8924  5897  3590  7877  6579  1192  5714  3981  6385  1215  5252  6209
Find the largest entry.
Answer: 8924
The entry just right of 5714 -> 3981
The entry just right of 1192 -> 5714
The entry just right of the largest entry -> 5897

Questions about the array below.
1) Report the entry just left of the smallest entry.
2) Report the entry just left of 8.952.
3) Report the entry just left of 11.191.
[[  2.559   0.152  15.065  16.298   2.929  -5.379   5.559  12.165  -3.253
   -9.248   8.767   5.230   4.757]
 [  5.121  -7.856 -13.028   8.790  10.231   4.684   5.198   3.766  -0.498
  -15.613  10.781  11.195   9.696]
 [ -2.822   2.567  13.855   5.140   1.775   8.952   4.821  11.192  -0.162
    7.957   6.935   3.480   4.587]
 [-13.513 -17.087 -10.295  -0.237   7.352  27.455   4.741  12.999  -8.919
   -4.423  16.315  11.191  12.348]]
1) -13.513
2) 1.775
3) 16.315
